Each row below holds a small network's activations on one input, seen along a few directions.
In each table, some parts of the input vary, and every possible input appears once, in random order.
A made-up example of a description, with smaller parts first: one of 3 separate values, together with either a single point or one of 11 places along a line or (one of 4 places along a line, together with one of 8 places around a ring).
Shared parts are said once, and a part with two or three values counts as separate values.
In the rows, 128 means zero.

Rows:
row 1: [158 104 211 131 130  72 114 118 151  89 173 135  59]
row 2: [ 93 114 135 133  85 169  91  70 136 109  91 162 153]
row 3: [ 77 149 108  59  92 136 120 113 100 177 127 113 130]
row 4: [107  68 122 171 121 134  60  90 172 162 128 121  98]
row 5: [111  82 104 133 124  80  67  81 143 161 160  96 120]
row 6: [162 111  87 195 162 153 213 208 126 136 116 135 151]
row 7: [150  95 196 185  81  99 128 114 177 117 176 170  69]
row 8: [125  59 180 159  98  97  99  81 136 152 158 187  77]
row 9: [141 192 110  98 167 133 152 172  66 121 118 122 179]
row 10: [129 122 125 123 155  68  76  90 169 127 153  76 105]
row 11: [139 180 148  66 116 148 153 122 140 128 100  83  87]
row 12: [106 114 197 119 141  41  95 115 124 106 194 135  86]
row 13: [116 161 151  85 116 106 107  83 131  80 122 116 169]
row 14: [125 107 144 202 105 132  94 120 199 129 145  94  91]
row 15: [122  69 166 114 107  57  86  99 131 146 202 179 107]
row 16: [103 125 115  92  91 126  93  61 121 109 126 147 176]
row 17: [125  87  44 129 192 130 161 192  95 149 142 152 177]
row 18: [ 98 185 141  46 121 121 130 137 127 147 125  92 122]
row 19: [124 171 135 125  64 167 170 118 152 154  97 107  95]
row 20: [181 185 128 115 159 155 175 174  79 107  97 113 153]
row 21: [105 153 161 169  67 163 130  98 147  77 106 125 145]
row 22: [113 127 119  87  76 168 131 108 136 188  84 142 111]
row 23: [139 123  83 123 219 113 176 210 107 125 141 122 174]
row 24: [145 152  69  99 132 141 144 147  57 153 115 155 185]
row 25: [134 142  88 140 127 184 141 157  73 152  79 171 162]
row 26: [174 180  94 164 114 186 178 160 119 126  93 157 150]
row 27: [134  70  71 161 176 158 167 208 110 157 106 169 161]
row 28: [132 121 149 151 159 110  81 108 175  99 141  61  75]
row 29: [112 166 167 119 121 144 118  83 124  50 105  92 131]
row 30: [158 126  93 147 223 151 189 203 117 105 122 111 141]
Q: What do these inputs look like to the network?
A: one of 5 places around a ring, together with one of 6 places along a line
Q: The inputs of row 7 and row 8 match in every part but the place on the ring of 5. If row 19 is changed in the same way as row 7 into row 8, which row does it become?
A: row 22

Rows:
row 31: [160  56 126 205 157 116 118 156 157 147 154 155  92]
row 32: [ 79 152 189  58  47  84  36  11 149 113 153 112 108]
row 33: [127  97 203 175  71  88  90  75 206 131 168 112  33]
row 34: [151 209 111 105 187 168 205 180  75  58  79  94 187]
row 35: [ 90 133 198  99  11 129  46  17 168 130 136 156  83]
row 36: [124 104 198 130 124  44  83  62 187  99 179  74  57]
row 37: [144  79 120 161 191  68 107 144 138 128 171 108 117]
row 38: [127  93  83 162 130 151 152 160  91 148 134 208 174]
row 39: [127 151  47 110 126 204 179 192 112 197  74 125 159]
row 40: [129 102 101 113 181 110 134 164  63 128 138 170 180]
row 41: [163 194 122 152 137 215 217 199  96  88  55 127 168]
row 42: [116 165  36  65 175 160 167 175  94 168  97  94 178]
Q: The inputs of row 41 and row 39 match in every part but one. If row 34 is changed in the same way as row 41 into row 39, which row does it become?
A: row 42
Q: What do these inputs look like to the network?
A: one of 2 separate values, together with one of 6 places along a line
Q: Which other rows does row 31 become when the choice among 2 separate values takes its other values? List them by row number.
A: row 37
Q: Which other rows does row 38 become when the choice among 2 separate values takes its other values? List them by row number.
A: row 40

Rows:
row 43: [169 112 173 179 169  87 160 164 162 111 167 106  54]
row 44: [127  68 149 139 197  42  91 120 157 114 192  92  84]
row 45: [128  54 127 192  62 147  99 102 172 181 122 176 106]
row 46: [105 165 135 103  18 186  94  70 146 153  76 135 146]
row 47: [103 184 158  35 142  80  97  85 124 104 148  63 105]
row 48: [170  93 149 222 113 161 146 132 172 110 127 168  85]
row 49: [ 68 129 134  49  91  94  71  61  94 134 136 137 172]
row 50: [133 190  29  93 194 197 202 218  40 125  65 125 243]
row 51: [151 219 189  87 138 129 148 133 128  72 117  70  93]
row 52: [166 102  16 170 232 163 193 245  69 158 125 172 191]
row 53: [ 86  34 124 121 121  58  72 106 125 190 191 177 115]
row 54: [130 186 155 145  60 192 162 101 148  85  70 115 141]
Q: What do these inputs look like to the network?
A: one of 2 separate values, together with either a single point or one of 5 places around a ring
Q: The inputs of row 54 and row 48 match in every part but the choice among 2 separate values. If row 49 is changed in the same way as row 54 into row 48, which row does it become?
A: row 53
Q: Which other rows does row 43 become when the choice among 2 separate values takes its other values? List them by row number.
A: row 51

Rows:
row 55: [ 89 141 203  61 108  88  83  56 156  90 144  84  78]
row 56: [102 154 183 106  42 137  74  33 168 100 104 103 115]
row 57: [109  56 155 179 117  53  97  76 185 124 198 126  78]
row 58: [142  67  57 158 152 176 166 192 116 191  90 163 162]
row 59: [153 157  55 136 123 217 237 195 112 168  64 149 160]
row 60: [127 209  80  97 124 204 153 154  73 105  65 129 217]
row 61: [125 194 113  49 182 139 168 179  57 108 101 103 176]
row 62: [123 122 176 152  45 155 121  86 173 135 116 152  81]
row 63: [159 104  94 179 203 107 172 203  77 115 152 162 173]
row 64: [132 133 184 130 143  42  47  85 152 105 208 101  66]
row 65: [111  49 150 150  57  89  46  56 168 185 168 176  86]
row 66: [164 149  87 138 240 129 171 220 100 111 127  87 144]
Q: The inputs of row 55 and row 57 match in every part but one. If row 61 is changed in the same way as row 55 into row 57, which row does it become?
A: row 63
Q: What do these inputs look like to the network?
A: one of 2 separate values, together with one of 6 places around a ring

Rows:
row 67: [103 169 116  98 145 117 128 116 128 122 132  57 116]
row 68: [ 98 114 137 118 119 200 106 154  65 104  91 148 164]
row 69: [142 133 139 104 169 106 120 145  69  85  90 148 149]
row 70: [128  75 142 166 103  70  83  80 172 122 187 137  97]
row 71: [114 186 130 112  75 168 142 101 100 115  89 166 180]
row 72: [143  76 117 212 159  76 100  95 155 126 195 145 129]
row 73: [108  61 187 155  83  76  74  80 175 123 163 120  89]
row 74: [126 185 178 102 149 122 123 137 109  77 155  97 143]
row 75: [181 150  80 144 107 162 191 144 173 136 111 135 146]
row 76: [128 152  88  88 103 172 103 146 133 145  93  78 146]
row 77: [129  84  77 167 145 162 193 184 111 147 114 184 137]
row 78: [148 105 114  99 181  92 143 150  76 154 139 118 177]
row 79: [152 145 145 156 199 126 185 184 150 120 163 132 119]
row 80: [105 124 236  85  32 134  64  40 152 153 108 144   9]
row 81: [ 96  68 193 116  62  57  72  61 196 141 163 130  78]
row 82: [107 161 119  82 189 102 115 169 119 142 161  91 114]
row 83: [142  71 129 188 142  94  76  99 161 120 185 140 104]
row 84: [146 146  97 173 118 176 190 159 135 177  98 181 156]
row 85: [101 173  68 106  83 143 132 134 103 184 116 140 163]
row 86: [116 168 180 101 137 149 115  98 111  87  80  56 123]
row 87: [173  93 107 162 210 116 169 200 104 145 100 164 125]
row 88: [ 79 104  69 110 124 149 126 170  79 152 127 142 150]
row 89: [152 155 114 157 151 115 208 121 160 115 133 102 111]
row 90: [156 176 110  70  89 187 114 104 134  82  76 119 148]
Q: What do these inputs look like to the network?
A: either a single point or one of 5 places along a line or (one of 3 separate values, together with one of 6 places around a ring)
Q: Start at row 84 and move only the place on the ring of 6, one step at a time. The first step leads to row 75. Which rows follow, in order?
A: row 89, row 79, row 87, row 77
Q: List by row number the other inputs of the same sort as row 81.
A: row 70, row 72, row 73, row 83
